Questions about the array below. Indices start at 1.
1) Report the entry at row 1, column 2.
2) Report the entry in the bottom-left corner.
3) Report the bottom entry of the column that holds the smallest entry.
4) Report the top-right entry.
5) Report the entry in row 3 and column 2.
6) Report the entry in row 2 and column 3.
7) Report the entry in row 1 and column 1.
8) Report the entry at row 1, column 3.
[[116 135 143 127 136 141 123 105]
 [106 134 146 129 128 137 123 105]
 [107 133 139 128 127 136 119  99]
 [113 132 142 125 131 137 119 104]
 [115 135 140 127 137 140 119 104]
 [108 136 146 127 141 137 122 102]
 [107 132 137 126 130 139 119 103]
 [104 136 146 130 138 139 124 104]
 [107 137 141 126 135 138 123 101]]
1) 135
2) 107
3) 101
4) 105
5) 133
6) 146
7) 116
8) 143

Questions about the table below. Counting starts at 1.
1) Find the entry directly above the smallest entry.
2) Find the entry in row 3 and column 1.
3) Find the entry at row 1, column 3.
4) Find the maximum.
5) Find the top-left entry.
6) Find the top entry of the column that holds the smallest entry.
7) Find the bottom entry of the column that holds the largest entry.
8) Find the entry at row 1, column 2.
[[122 136 124 132 133 141 131 133 130 129 125 117 123 123 116]
 [130 119 139 135 123 121 129 135 144 130 116 120 121 126 123]
 [119 118 130 119 153 115 119 125 138 136 135 114 120 118 134]
 [117 122 117 138 128 142 136 135 130 114 139 115 126 117 146]
 [120 141 117 127 134 139 130 130 116 122 125 117 120 128 117]
 [127 121 141 125 122 128 144 140 106 131 116 139 136 102 128]
 [124 133 133 128 129 118 137 125 135 125 102 121 126 129 119]
 [122 154 120 133 147 128 126 129 124 129 128 133 146 121 117]
 [133 133 145 139 146 115 124 137 120 128 133 131 117 108 133]
 [148 138 118 120 134 127 128 137 132 119 126 139 111 124 140]
 [137 112 115 131 131 134 130  99 125 127 114 129 129 111 120]
 [144 134 126 128 130 124 120 130 139 141 133 121 148 120 118]
 [128 128 128 128 128 128 128 128 128 128 128 128 128 128 128]
 [128 124 134 135 128 135 131 134 146 137 126 124 129 121 122]]
1) 137
2) 119
3) 124
4) 154
5) 122
6) 133
7) 124
8) 136

B =
[[122 126 121 131 117]
 [122 126 121 131 117]
 [122 126 121 131 117]
 [114 122 121 131 118]
 [120 122 121 131 117]
 [114 123 121 131 118]
 [104 126 121 131 117]
 [122 129 121 131 117]
 [122 130 121 131 116]
 [122 126 121 131 117]]
Indices start at 1.
The entry in row 1 and column 3? 121
The entry at row 1, column 1 is 122
The top-right entry is 117
The bottom-left entry: 122
The entry at row 2, column 2? 126
The bottom-right entry -> 117
The entry at row 3, column 1? 122
The entry in row 1 and column 2? 126
The entry at row 2, column 1: 122
The entry at row 3, column 3? 121
The entry directly above 130 is 129
The entry in row 2 and column 3: 121
The entry directly above 129 -> 126

[[129 116 123 147 129 122]
 [131 123 126 127 131 125]
 [127 148 134 106 124 142]
 [123 131 129 120 125 134]]
The 2nd largest entry -> 147
The top-right entry is 122
Report the largest entry in the last column.
A: 142
The entry directly below 106 -> 120
The entry just left of the smallest entry: 134
The bottom entry of the column that holds the largest entry is 131
Report the largest entry.
A: 148
Report the entry just left of 126.
A: 123
Report the top entry of the column that holds the largest entry.
A: 116

Questions about the matrix below.
1) Give the 2nd-last entry, reading row by row.
2) Give the first entry in reading order.
3) Give the entry directly below the largest entry.
4) Give the smallest entry in the first row.
5) Give the minimum.
6) Give the 2nd largest entry.
7) Give the 3rd-last entry, reading row by row.
8) Give the last entry, reading row by row.
array([[143, 144, 123, 138, 133, 130, 141, 124, 124],
       [129, 156, 123, 128, 129, 135, 131, 124, 128],
       [139, 121, 142, 129, 124, 127, 126, 132, 130],
       [121, 118, 132, 140, 134, 125, 117, 136, 127],
       [126, 126, 153, 123, 138, 149, 128, 136, 150],
       [143, 151, 121, 126, 125, 129, 129, 124, 138]])
1) 124
2) 143
3) 121
4) 123
5) 117
6) 153
7) 129
8) 138
